Small tables with named rows and columns. After each table, cells are looked up by row and column.

vonedeb =
|  | lil | talag | zer | saf | sov | momadil | filon | sutanev | pesaz | muri |
|---|---|---|---|---|---|---|---|---|---|---|
| durul | 200 | 207 | 192 | 205 | 201 | 204 | 196 | 204 | 197 | 207 |
| detizek | 188 | 185 | 188 | 212 | 187 | 201 | 191 | 194 | 183 | 206 |
| tufuf | 99 | 92 | 216 | 52 | 80 | 47 | 201 | 157 | 126 | 37 |
| rasi | 168 | 158 | 203 | 152 | 162 | 156 | 203 | 192 | 182 | 150 |
| dufad | 181 | 192 | 187 | 184 | 187 | 189 | 187 | 187 | 184 | 182 |

lil of tufuf is 99
momadil of rasi is 156
filon of tufuf is 201
pesaz of dufad is 184
muri of rasi is 150
zer of durul is 192
filon of rasi is 203
filon of durul is 196
pesaz of durul is 197

sagubo =
|  | tifiku | mam |
|---|---|---|
| fipa | 6.38 | 3.79 |
| palide | 5.29 | 1.75 |
| sul | -5.96 | -3.99 |
| safudef | 5.21 | 6.11 |
| tikud | -5.93 | -3.64 |
| sib | 3.51 | 1.97 |
| zitura | 0.95 | 7.41 |
| kefepi | 6.57 | 1.34 |
| sigibun | 3.72 | 7.10 |

tifiku of sul is -5.96
mam of sigibun is 7.10
mam of sib is 1.97
tifiku of sib is 3.51
mam of safudef is 6.11
mam of zitura is 7.41
mam of palide is 1.75
tifiku of sigibun is 3.72
mam of fipa is 3.79
tifiku of palide is 5.29
tifiku of safudef is 5.21
tifiku of zitura is 0.95
tifiku of kefepi is 6.57
mam of tikud is -3.64
mam of kefepi is 1.34

Table lonodas
         zeva  nak  zoz  begi  tav  biluda  sidofum  kaz  pogofol
zodi      372  220  828   566  643     303      353  444      469
keku      467  490  771   765  605     376      527  657      411
tolo      387  397  428   433  425     573      475  527      451
suleliv   366  343  246   276  355     510      401  257      230
felib     441  322  515   564  625     501      549  623      497
tuda      415  457  444   277  610     510      382  562      167
vik       753  590  407   434  507     497      641  577      519
sidok     423  606  815    77  432     428      509  479      489
mab       718  441  616   717  489     786      425  607      401
teku      575  581  496   675  760     390      253  394      427
ramu      252  318  373   402   95     560      605  407      417

felib, pogofol -> 497
felib, zeva -> 441
mab, tav -> 489
tolo, kaz -> 527
zodi, biluda -> 303
keku, sidofum -> 527
zodi, pogofol -> 469
mab, zoz -> 616
Row with the largest nak: sidok

pag =
fields: gobofef, kogemav, gopo, bugukub, zono, samadir, dudizi
bimuvok: [78, 203, 136, 126, 126, 158, 66]
pel: [73, 205, 135, 131, 122, 159, 65]
sela: [106, 167, 123, 123, 121, 155, 87]
roloza: [77, 156, 103, 141, 155, 150, 93]
siduze: [74, 154, 103, 143, 159, 147, 95]
tamadok: [69, 229, 145, 137, 127, 180, 65]
gosiz: [30, 147, 117, 138, 67, 122, 13]
nat: [96, 163, 117, 136, 137, 149, 97]
kagezuf: [54, 172, 126, 137, 83, 141, 38]

sela, bugukub -> 123
kagezuf, gopo -> 126
bimuvok, samadir -> 158
kagezuf, gobofef -> 54
bimuvok, kogemav -> 203
tamadok, zono -> 127
kagezuf, zono -> 83
tamadok, dudizi -> 65
roloza, gopo -> 103
kagezuf, bugukub -> 137
kagezuf, kogemav -> 172
nat, dudizi -> 97

teme =
	zumirod	ninid	pesud	tevabet	loti	vidusir	lineral
lopagu	-23.024	19.990	7.948	42.627	-31.677	-35.654	-61.195
kig	-29.726	-88.917	5.705	10.583	-6.338	-21.191	5.760
bafo	-6.436	-35.239	3.690	-21.502	-50.352	-5.780	-21.706
zukag	-12.594	9.792	-22.059	12.693	85.218	18.747	20.900
meza	16.223	-41.244	-23.290	-32.805	-43.487	52.696	8.081
zesid	-3.938	-39.809	-37.860	-17.027	-42.116	23.806	5.830

What is the vidusir of lopagu in teme?
-35.654
What is the zumirod of zesid in teme?
-3.938
What is the ninid of kig in teme?
-88.917
What is the ninid of meza in teme?
-41.244
What is the ninid of bafo in teme?
-35.239
What is the lineral of kig in teme?
5.760
What is the zumirod of meza in teme?
16.223
What is the vidusir of kig in teme?
-21.191
What is the zumirod of lopagu in teme?
-23.024
What is the tevabet of bafo in teme?
-21.502
What is the ninid of lopagu in teme?
19.990
What is the vidusir of zukag in teme?
18.747
What is the loti of lopagu in teme?
-31.677

